Look-ups in named tables: a row name and a column name give one cell, copied from the table.

susum:
|  | dok | vanez | fov | serino | lireboz | saz | pamo | vinof | san | bibeku |
|---|---|---|---|---|---|---|---|---|---|---|
| nifator | 53 | 42 | 53 | 48 | 56 | 59 | 52 | 51 | 54 | 54 |
| vik | 43 | 55 | 57 | 53 | 41 | 43 | 49 | 51 | 52 | 52 |
| lil | 46 | 60 | 39 | 42 | 58 | 47 | 42 | 48 | 45 | 57 |
| sukig | 44 | 64 | 64 | 75 | 44 | 70 | 24 | 51 | 60 | 78 |
| rak | 49 | 51 | 52 | 55 | 47 | 59 | 33 | 61 | 53 | 59 |

What is the saz of vik in susum?
43
What is the san of rak in susum?
53
What is the san of lil in susum?
45
What is the serino of sukig in susum?
75
What is the saz of sukig in susum?
70
What is the dok of lil in susum?
46
What is the lireboz of rak in susum?
47
What is the san of nifator in susum?
54
What is the san of sukig in susum?
60
Row with the largest serino: sukig

rep:
columns: fikal, geg, zap
dalum: [-142, 7608, 5898]
tezoke: [-4301, -2147, -6736]
mak: [-7770, 4300, 2922]
meb: [-6518, -1911, -9062]
natosum: [-2777, -5645, 7131]
suku: [7490, -8605, 5921]
dini: [6457, -4146, -7685]

fikal of meb = -6518
fikal of tezoke = -4301
zap of tezoke = -6736
fikal of natosum = -2777
zap of dini = -7685
fikal of dalum = -142
geg of tezoke = -2147
zap of mak = 2922

Table fadapu
,dem,piloru,tok,sav,tigetip,midetor,folafoz,sisir,bupo,lirefi
sur,92,65,57,42,171,50,35,77,62,140
mit,26,37,72,91,67,118,28,160,41,148
zev,47,194,107,57,119,72,161,157,80,154
zibudu,132,63,181,107,56,154,135,199,108,162
gedin,160,126,112,200,183,55,53,69,36,73
ruz,115,95,49,32,143,99,76,69,99,162
zuleg,162,188,194,97,184,131,188,124,151,100

What is the bupo of ruz in fadapu? 99
What is the tok of zibudu in fadapu? 181
What is the lirefi of sur in fadapu? 140
What is the folafoz of gedin in fadapu? 53
What is the folafoz of mit in fadapu? 28
What is the sisir of zev in fadapu? 157
What is the dem of zibudu in fadapu? 132
What is the tigetip of sur in fadapu? 171
What is the sav of gedin in fadapu? 200
What is the tigetip of zibudu in fadapu? 56
What is the bupo of sur in fadapu? 62

Table lev
	zetoz	dumope	nosu	sab	sek	bif	dage
biv	149	138	226	180	76	89	79
tar	236	135	197	156	67	66	90
tumopo	122	94	189	211	175	217	151
mebalam	175	82	191	213	153	172	205
rabu	218	96	211	96	182	170	55
movas	214	225	53	148	145	196	183
rokan	206	75	77	138	93	131	220
faf	110	202	171	85	61	199	207
pini	161	88	133	117	234	212	207
vamir	165	175	55	203	238	205	127
zoguk	117	162	129	114	182	68	110
turite	71	70	127	188	88	151	84

movas, zetoz: 214
zoguk, dage: 110
pini, dage: 207
tumopo, dumope: 94
turite, dumope: 70
movas, dage: 183
mebalam, dage: 205
zoguk, sab: 114
turite, bif: 151
biv, bif: 89
biv, zetoz: 149
rabu, dumope: 96
pini, bif: 212
rabu, sab: 96
rokan, dumope: 75
rokan, sab: 138
rabu, sek: 182
faf, sab: 85
faf, nosu: 171
Row with the largest zetoz: tar

Table nim
          gud   pufod
kop    39.377  29.139
ruz    43.503  26.816
zun    40.785  32.923
befa   83.782  30.148
kug    86.235  12.355
resuz  78.395  37.473
lon    86.371   9.153

What is the pufod of befa in nim?
30.148
What is the gud of zun in nim?
40.785
What is the pufod of zun in nim?
32.923
What is the gud of kop in nim?
39.377
What is the pufod of kug in nim?
12.355
What is the pufod of resuz in nim?
37.473
What is the gud of befa in nim?
83.782
What is the pufod of kop in nim?
29.139
What is the gud of lon in nim?
86.371
What is the pufod of ruz in nim?
26.816
What is the gud of ruz in nim?
43.503
What is the pufod of lon in nim?
9.153
What is the gud of resuz in nim?
78.395
Which row has the largest pufod? resuz

Table toku
,sanas,noregef,duti,vud,kimo,gozeva,funis,tum,poravuf,pamu
luraki,-0.231,-0.169,0.295,-0.074,-0.450,0.259,0.358,-0.289,-0.232,0.140
biromap,0.005,0.351,-0.191,-0.305,-0.079,0.066,-0.208,0.443,0.274,0.108
badazo,-0.639,0.041,-0.105,-0.122,0.256,0.594,-0.088,-0.218,-0.640,0.234
keko,-0.473,-0.408,0.562,0.068,-0.548,0.439,0.573,-0.456,-0.375,0.016
fekozo,0.643,0.206,-0.120,-0.229,-0.451,-0.572,0.036,0.352,0.445,-0.062
goroge,-0.501,-0.375,0.451,0.055,-0.439,0.459,0.544,-0.528,-0.514,0.067
negikub,-0.031,0.049,0.136,-0.226,-0.474,0.062,0.156,-0.224,-0.481,0.370
gasorar,-0.434,0.233,-0.146,-0.079,0.312,0.386,-0.593,0.698,0.365,-0.242
reni,-0.231,-0.479,0.408,0.244,-0.386,0.176,0.556,-0.423,-0.266,-0.269
niv,0.063,-0.113,-0.080,0.333,0.218,-0.147,-0.156,0.200,0.367,-0.573
pevod,-0.699,-0.058,0.417,-0.152,-0.272,0.696,0.162,-0.136,-0.249,0.235
dadibef,-0.639,-0.296,0.304,0.039,-0.149,0.582,0.384,-0.414,-0.438,0.023
mes,-0.107,0.364,-0.168,-0.431,-0.057,0.133,-0.283,0.214,-0.322,0.374

niv, funis: -0.156
pevod, poravuf: -0.249
goroge, noregef: -0.375
niv, tum: 0.200
gasorar, funis: -0.593
biromap, funis: -0.208
fekozo, kimo: -0.451
dadibef, kimo: -0.149
keko, funis: 0.573
dadibef, noregef: -0.296
keko, gozeva: 0.439
goroge, gozeva: 0.459
reni, noregef: -0.479
luraki, vud: -0.074
pevod, duti: 0.417
biromap, kimo: -0.079
fekozo, noregef: 0.206
dadibef, tum: -0.414
badazo, tum: -0.218
reni, tum: -0.423
Row with the largest vud: niv

Table vuger
,peg,nomop,mogev,vik,mak,gigep,lera
zake,9.585,8.706,7.864,4.123,7.844,5.992,1.453
nado,9.464,8.724,7.885,4.014,7.893,6.037,1.647
bitati,9.665,8.635,7.841,4.330,7.795,5.972,1.328
ger,9.382,8.765,7.860,3.934,7.899,6.031,1.883
mup,9.599,8.721,7.860,4.217,7.807,5.973,1.411
dunur,9.109,8.700,7.823,3.892,7.937,6.090,2.295
nop,9.223,8.750,7.835,3.950,7.930,6.082,2.110
zova,9.492,8.731,7.888,4.023,7.860,6.011,1.554
rotifu,9.200,8.716,7.834,3.955,7.917,6.069,2.221
sol,9.350,8.767,7.874,3.953,7.900,6.010,1.815
gem,9.266,8.723,7.839,3.948,7.922,6.098,1.997
tul,9.302,8.753,7.879,3.943,7.903,6.015,1.927
lol,9.444,8.751,7.837,3.974,7.862,6.006,1.717

What is the mak of rotifu in vuger?
7.917
What is the lera of nado in vuger?
1.647
What is the vik of sol in vuger?
3.953
What is the peg of sol in vuger?
9.350
What is the nomop of gem in vuger?
8.723
What is the nomop of lol in vuger?
8.751
What is the mak of ger in vuger?
7.899
What is the peg of nop in vuger?
9.223
What is the lera of ger in vuger?
1.883
What is the lera of tul in vuger?
1.927
What is the mogev of zova in vuger?
7.888
What is the lera of gem in vuger?
1.997
What is the nomop of ger in vuger?
8.765
What is the mogev of tul in vuger?
7.879
What is the vik of nado in vuger?
4.014
What is the vik of lol in vuger?
3.974
What is the mak of gem in vuger?
7.922
What is the vik of tul in vuger?
3.943
Which row has the largest mogev? zova

rut:
|  | tif | kamol | vid | lar | gesil | geruz |
|---|---|---|---|---|---|---|
| nuditi | -539 | 288 | -455 | -58 | 204 | 522 |
| nofi | 335 | -605 | -306 | -99 | 58 | 395 |
| zisil | 398 | 20 | 373 | 359 | 465 | -573 |
| ludubu | 417 | -213 | 534 | -343 | -435 | 94 |
| mitavuz | -601 | 252 | -168 | -410 | 493 | -176 |
| tomuva | 19 | -13 | 391 | -140 | 179 | 439 |
| sig | 163 | -502 | -412 | -567 | 516 | 11 |
| mumipu | -133 | -40 | 403 | -188 | 290 | 95 |
| sapad | -27 | 68 | 244 | -39 | -408 | -237 |
| lunanim | 421 | 108 | -228 | 360 | -437 | -403 |
| zof | -338 | 441 | -196 | 463 | 418 | 108 |
| noz | 105 | -329 | 212 | -341 | 322 | -89 |
| gara | -63 | -23 | 319 | -604 | 192 | -520 |
| lapo | -599 | 440 | 334 | -607 | 32 | -271 |

kamol of zisil = 20
gesil of tomuva = 179
gesil of sig = 516
vid of nofi = -306
geruz of lunanim = -403
vid of zof = -196
kamol of lapo = 440
tif of sapad = -27
geruz of ludubu = 94
gesil of zof = 418
geruz of gara = -520
lar of zof = 463
kamol of sapad = 68
kamol of tomuva = -13
kamol of ludubu = -213
geruz of zisil = -573

